A small network was shown many inputs. Here are its activations along a few directions, one row for each input.
Each table varies a few parts of the input and shows all the possible inputs, shuffled.
A made-up example of a description, with smaller parts first: one of 4 places along a line, together with either a single point or (one of 2 separate values, together with one of 5 places around a ring) or one of 11 places along a line.
Shared parts are said once, and a part with two or three values counts as separate values.

Other details of the inputs vary at random and push rows far along two fixed directions, the same in every table; ignore that.

A family of inputs:
row 1: [  0  -4  -7   1  16  -8 -21   3 -30  22  20   5]
row 2: [ -3  13  17  46   5 -10  13  11   6   8  -7  -4]
row 3: [  4 -13 -11   1  14 -13 -17   8 -27  19  25   8]
row 4: [  5  -5  11  43  -7   9  12  12   5  10 -14 -11]
row 5: [  4   2   4 -14   5  13  29   8  42 -32 -34  -4]
row 6: [ -2  14  19   3 -19   9  36 -14  38 -31 -28  -4]
row 7: [  7   7   6  38  19  -4 -10  17   8  -8 -12 -25]
row 8: [ -2   0 -16   5  11  -7 -19   7 -26  20  20   2]
row 9: [  1  -3  -8   2  16  -6 -19   3 -31  21  22   4]
row 10: [ 10 -20 -14   3  -5  11 -26   3 -29  16  18 -14]
row 11: [ -2  13  13  48   4 -10  13  11   9   6  -9  -6]
row 12: [ -1  11  29  44   6 -11  10   5   2   1  -4  -7]
row 13: [  0 -13 -12 -48 -11   4   1 -10   8 -10   3  16]
row 14: [ 12  -7   8  33   9  16  -8  20   6  -3 -20 -29]
row 15: [ 10  -2  14  29  21  20   5  24   1   7 -22 -16]
row 16: [  4  -1  33  40  -4   9  13   8   2   4 -14 -11]
row 17: [ 13  -6   5  33   9  17  -7  19   4  -3 -19 -29]
row 18: [  2 -13  -4   0  13 -17 -22  10 -24  21  23  11]
row 19: [ 10 -21 -13   3  -5  11 -28   2 -28  16  16 -13]
row 20: [ -4   5 -25 -35 -10 -11 -14 -24   6 -22  11  -1]
row 21: [  2  -1  36  34  -2   6  14  12   2   8 -15  -5]
row 22: [ -2  -1 -16   4  10  -8 -21   7 -26  20  19   3]
row 23: [ -7  28  -3  -8   8  -4  17   3  40 -32 -27  -2]
row 24: [ -8  26  -6  -9   9  -3  18   1  39 -32 -27  -3]
row 25: [-14  12  -5 -27 -22 -16   9 -30   6  -7  15  21]
row 26: [ -1  -3  -1   0  15 -10 -24   5 -28  23  22   8]
row 27: [  3   0  19  41  -4  10  15  13   4  13 -15  -7]
row 28: [ -9  -1  -3 -32 -32   4  12 -28   4  -3   7  18]
row 29: [-12   9  -1 -25 -24 -19   7 -34   4 -13  18  17]
row 30: [ -4   9  31  -6 -15   5  34  -8  39 -30 -32   2]
row 31: [ 13  -5  11  34   8  15  -9  21   7  -3 -20 -28]
row 32: [-14  11  -3 -26 -22 -17   9 -33   5 -10  17  20]
row 33: [ -5   0 -20 -41   0 -14   1 -14   7 -15  10  16]
row 34: [ -4   6 -20 -36 -11 -13 -16 -22   8 -22  11   2]
row 35: [  2 -12 -21 -46 -10   8   8 -11   5 -11   7  12]
row 36: [  2 -13 -19 -46 -10   8   6 -11   5 -11   4  13]
row 37: [  0 -14 -18 -47  -9   6   4 -11   7 -10   3  13]
row 38: [  1 -17 -12  -3   1  10 -23   9 -29  28  12   1]
row 39: [ -1  30  -2  -6  16   2  29  -1  36 -36 -26  -7]
row 40: [ -6  -1 -17 -42   0 -15   0 -14   8 -14  11  18]
row 41: [ -1 -17  -2  11 -19   2  -9  -3 -27  32  19   9]
row 42: [ -5  -8  -7  17 -11 -19 -14  -8 -25  25  28   9]
row 43: [  3 -15 -15  -1   1  12 -18  10 -30  27  15  -1]
row 44: [ -3 -21  21  -1 -15  -3 -10  -4 -31  31  20  15]
row 45: [ -3  13  -3 -13   0  18  21   5  39 -28 -36  -7]
row 46: [  5  -5 -16   9   5  -8 -27   0 -25  10  24 -12]
row 47: [  1 -16  -6  -3   0   8 -25  11 -27  29  12   3]
row 48: [ -1  -2 -18 -46  -9  14   5 -17   0  -9   5   9]
row 49: [ 12   0  13  31  21  21   8  25   1   5 -22 -18]
row 50: [  5 -17   2  -5   6  10 -22   8 -31  28  14   4]
row 51: [  4 -12 -12   2  14 -13 -15   9 -27  19  26   6]
row 52: [ -3  11  33  38   7 -14  11   9   3   5  -5  -1]
row 53: [ -9  22  27  -2  -5 -14  31 -11  39 -32 -21   6]
row 54: [-11  11 -26 -39  -4  -9  -5 -16   5 -12   7  13]
row 55: [  9  -2  17  29  21  19   4  25   2   7 -22 -15]
row 56: [ -9   9 -15 -42   2  -8  -3 -19   4 -13   9  15]
row 57: [ -4  -2 -25 -43 -14  12   0 -14   4  -8   1   9]
row 58: [  2  22 -10  -3   3  -1  12  -7  37 -43 -22 -18]
row 59: [ -3   9  35  36   9 -14  12  10   4   6  -7   0]
row 60: [  3   0  27  40  -5  10  15   8   2  10 -12  -8]
Each input here is: one of 2 separate values, together with either one of 10 places along a line or (one of 4 places along a line, together with one of 5 places along a line).
The inputs of row 9 and row 49 match in every part but the choice among 2 separate values. If row 25 is changed in the same way as row 9 into row 49, which row does it become? -> row 28
The inputs of row 58 and row 19 match in every part but the choice among 2 separate values. If row 26 is changed in the same way as row 58 into row 19, which row does it become? -> row 50
A walk changes only the place on the line of 4. It starts at row 10 and steps to row 43. List the rest of the walk in order. -> row 48, row 35
Which other rows does row 8 become when the choice among 2 separate values takes its other values? List them by row number. -> row 43
Which other rows does row 11 become when the choice among 2 separate values takes its other values? List them by row number. -> row 41
Which other rows does row 36 become when the place on the line of 5 takes its other values? List them by row number. -> row 5, row 13, row 35, row 37

A family of inputs:
row 61: [ -8   3 -18 -36 -19  -8   8 -25   9 -11   9  16]
row 62: [  2 -22  10   3  -8  -7 -15  -4 -27  24  21   7]
row 63: [ -2 -11  11   7 -10 -10 -20  -8 -29  21  25   5]
row 64: [ -1 -14  -9  -2   6  -6 -19   4 -26  25  22   7]
row 65: [-11  11 -19 -39 -11 -13  -2 -25   7 -17  12  12]
row 66: [ -2 -16  11   5 -10  -9 -16  -4 -29  21  26   6]
row 67: [  0  -4  -5   0  10 -15 -31  -2 -27  16  24   1]
row 68: [  8   4  10  45  22  -3   2  25   0   8  -8 -14]
row 69: [  4 -15  -8 -11  12   2 -23   8 -31  23  19   3]
row 70: [ -2  18   1   1  -1   8  28   4  34 -20 -25   0]
row 71: [ 19  -8  -4  34  25  20 -17  33  -1  -1 -19 -35]
row 72: [-11   8 -17 -33 -20 -10   7 -26   7 -15  13  14]
row 73: [  0 -16   1   1  -8   0 -14   4 -28  30  20  11]
row 74: [  6  -3  20  47   9   0   7  21   0  13 -13 -12]
row 75: [ -5  27   2   5   8  -7  16  -5  34 -29 -21  -9]
row 76: [  4 -15  -7 -10  10  -2 -24  11 -28  23  21   8]
row 77: [ 10  -2  13  37  29   2  -3  31   0   6 -14 -14]
row 78: [ -3  11  11   2  -4   7  28  -2  31 -23 -28  -1]
row 79: [ -1 -15  -8  -3   7  -3 -20   3 -29  24  21   9]
row 80: [-10   6 -19 -40 -11 -12   1 -22   7 -17  13  12]
row 81: [  0  18   3  -2  11  -5  17   5  32 -35 -22  -9]
row 82: [ -8   2 -12 -42 -20   4   8 -22   3  -6   3  17]
row 83: [ 10  -4  29  47   8   1   6  18  -1   9  -9 -13]
row 84: [ -4 -12   2   8 -10 -11 -15  -3 -30  23  25   6]
row 85: [-11   9  -9 -33 -24 -11   4 -29   7 -14  10  14]
row 86: [  5  16   1  -2  12  -2  18   4  34 -33 -22  -8]
row 87: [  1  11  18  -3  -3  13  27  -2  29 -21 -29  -3]
row 88: [  9  -3  15  36  30   5  -3  30  -2   6 -15 -13]
row 89: [  9   0   2  -4 -10  24  12  -1  31 -30 -30 -21]
row 90: [  5  -3  21  46  10   4   7  23   0  14 -14 -10]
row 91: [  7   1  20  50   8  -1   8  20  -1  11  -9 -12]
row 92: [ -1  16   0  -6  10  10  23   5  31 -23 -27  -7]
row 93: [-10   7   2 -32 -23 -10   0 -33   8 -16  11  12]
row 94: [ 14  -4  -4  44  12  22  -6  26  -2   7 -17 -29]
row 95: [  0  -7 -39 -51 -14  12 -14 -19   3 -16   7  -2]
row 96: [ -6  29   4  11  -1  -5  21  -9  34 -27 -20  -7]
row 97: [ 10   2  12  33  31   9  -2  32  -4   9 -18 -15]
row 98: [  0   7  19   1  -5   6  26  -3  34 -25 -26  -2]
row 99: [  0 -23  11   0  -7   0 -16  -3 -30  25  20  10]
row 100: [-10   1 -17 -39 -17  -1   7 -24   5 -10   8  20]
row 101: [ -3  17   2   4  -1   4  28   0  35 -23 -25  -2]
row 102: [  7 -24 -16  -1 -12  14 -28   2 -31  23  16  -9]
row 103: [  1 -14  -9   0   5 -10 -19   3 -26  23  22   5]
row 104: [ -5  27   3  10  -2  -4  24  -6  34 -28 -21  -6]
row 105: [  0 -13  -9  -5   6  -2 -19   9 -27  28  22   9]
row 106: [  1 -20  10  -3  -7   6 -14  -1 -31  27  19   6]
row 107: [ -7   9 -18 -44  -6 -14  -8 -22   6 -22  11  11]
row 108: [ -1  -9  -9   1   0   3 -14   2 -31  30  18   9]
row 109: [ -8   4 -22 -49  -7   1   2 -18   3  -8   6  16]
row 110: [ -9   4 -19 -42 -17   4   8 -22   4  -7   7  15]
row 111: [  5  -1  20  42  11  12   8  24  -4  15 -16 -14]
row 112: [ -7   6 -19 -34 -19  -8   8 -27   8 -13  13  17]
row 113: [  4  12   1  -5  13  -2  17   5  34 -31 -25  -8]
row 114: [ -5  -4   3  11  -8 -13 -20  -9 -27  23  24   5]
row 115: [  8  -6  30  40   9  10   6  25   0  14 -14 -10]
What is each input in this table made of? -> one of 5 places along a line, together with either a single point or one of 10 places along a line
The inputs of row 110 and row 111 match in every part but the place on the line of 5. If row 108 is changed in the same way as row 110 into row 111, which row does it become? -> row 82
List by row number the other rows that have the place on the line of 5 in common with row 106. -> row 62, row 63, row 66, row 83, row 87, row 89, row 93, row 98, row 99, row 115
Which other rows does row 65 become when the place on the line of 5 takes its other values? List them by row number. -> row 63, row 85, row 104, row 107
Which other rows does row 95 become when the place on the line of 5 takes its other values? List them by row number. -> row 71, row 89, row 94, row 102

A family of inputs:
row 116: [ 12  21  18  48  35  10  24  33  31 -20 -39 -30]
row 117: [-10  23   3 -17  -6 -15  31 -14  31 -24 -11  16]
row 118: [ 13 -26   6  43   9  17 -10  28 -27  40   0 -10]
row 119: [-11  26  -2 -11  -4 -22  25 -14  35 -27 -12  14]
row 120: [  0 -28 -21 -38 -20   8 -16 -10 -26  20  27  19]
row 121: [  7  -8  -3  46  21   8 -16  29 -29  32   9 -14]
row 122: [  3  14 -12 -25  -6  -3   6 -16  31 -38  -9  -9]
row 123: [ 11 -12  15  36  29   6 -24  29 -32  29   2 -10]
row 124: [ 11 -11  -5  54   9   4 -25  18 -26  29   7 -23]
row 125: [ -6  17 -19 -29  -3   4  19  -8  26 -30 -15  -1]
row 126: [  4 -28 -13 -45 -12   1 -19 -12 -27  17  29  18]
row 127: [ -8  14  14 -14 -25  -2  25 -26  28 -24 -12   4]
row 128: [  0  28  29  61  25 -11  34  29  33 -11 -35 -10]
row 129: [  9 -12   7  45  24  -9 -33  26 -24  22  10 -21]
row 130: [ -2  14 -20 -20 -15   4   9 -15  32 -35 -10  -7]
row 131: [  6 -12  14  34  29   3 -27  32 -27  32   2 -11]
row 132: [-11 -15   2 -26 -30  -9 -13 -29 -32  19  38  25]
row 133: [-13  20  11 -16 -12 -10  32 -17  30 -22 -11  14]
row 134: [  7  -9  -6  48  20   9 -14  24 -30  36   5 -15]
row 135: [  1  -6  24  52  16 -11  -5  21 -28  38  13   7]
row 136: [ -7  16 -12 -31  10  -3  13  -7  31 -33 -16   0]
row 137: [ -8  10  15 -15 -30  -3  22 -28  25 -26 -12   2]
row 138: [ -5 -14 -28 -38 -17   9 -24 -19 -29  23  24  15]
row 139: [ -3 -12 -24 -41   3  -9 -24 -16 -32  10  33  16]
row 140: [ -3 -14 -31 -32 -20 -10 -33 -18 -30  10  36   6]
row 141: [ -2  -1   0 -34   1   5  19  -3  35 -30 -22   4]
row 142: [ -7   8  14 -11 -33  -3  20 -30  27 -31 -12   0]
row 143: [  0 -15 -23 -34  -7 -14 -35 -21 -29   4  36   8]
row 144: [-12 -11   1 -28 -25 -12 -12 -29 -31  23  38  26]
row 145: [ 16   4  31  45  31  16  28  37  33 -20 -48 -22]
row 146: [  8 -11   6  41  16  15 -20  31 -29  35   3 -12]
row 147: [-12  19  12 -16 -16  -8  28 -21  29 -23  -7  12]
row 148: [  0 -27 -19 -42 -19   3 -17  -9 -29  19  27  18]
row 149: [  0  15  -3 -37  -1   9  13 -10  29 -30 -19   1]
row 150: [  9  20  21  46  23  20  22  37  30 -15 -49 -28]
What is each input in this table made of? -> either one of 11 places along a line or (one of 4 places along a line, together with one of 6 places along a line)
What sort of input is row 150? -> one of 4 places along a line, together with one of 6 places along a line
A walk changes only the place on the line of 6. It starts at row 118 and steps to row 120. List the rest of the walk in order. -> row 148, row 126, row 145, row 141
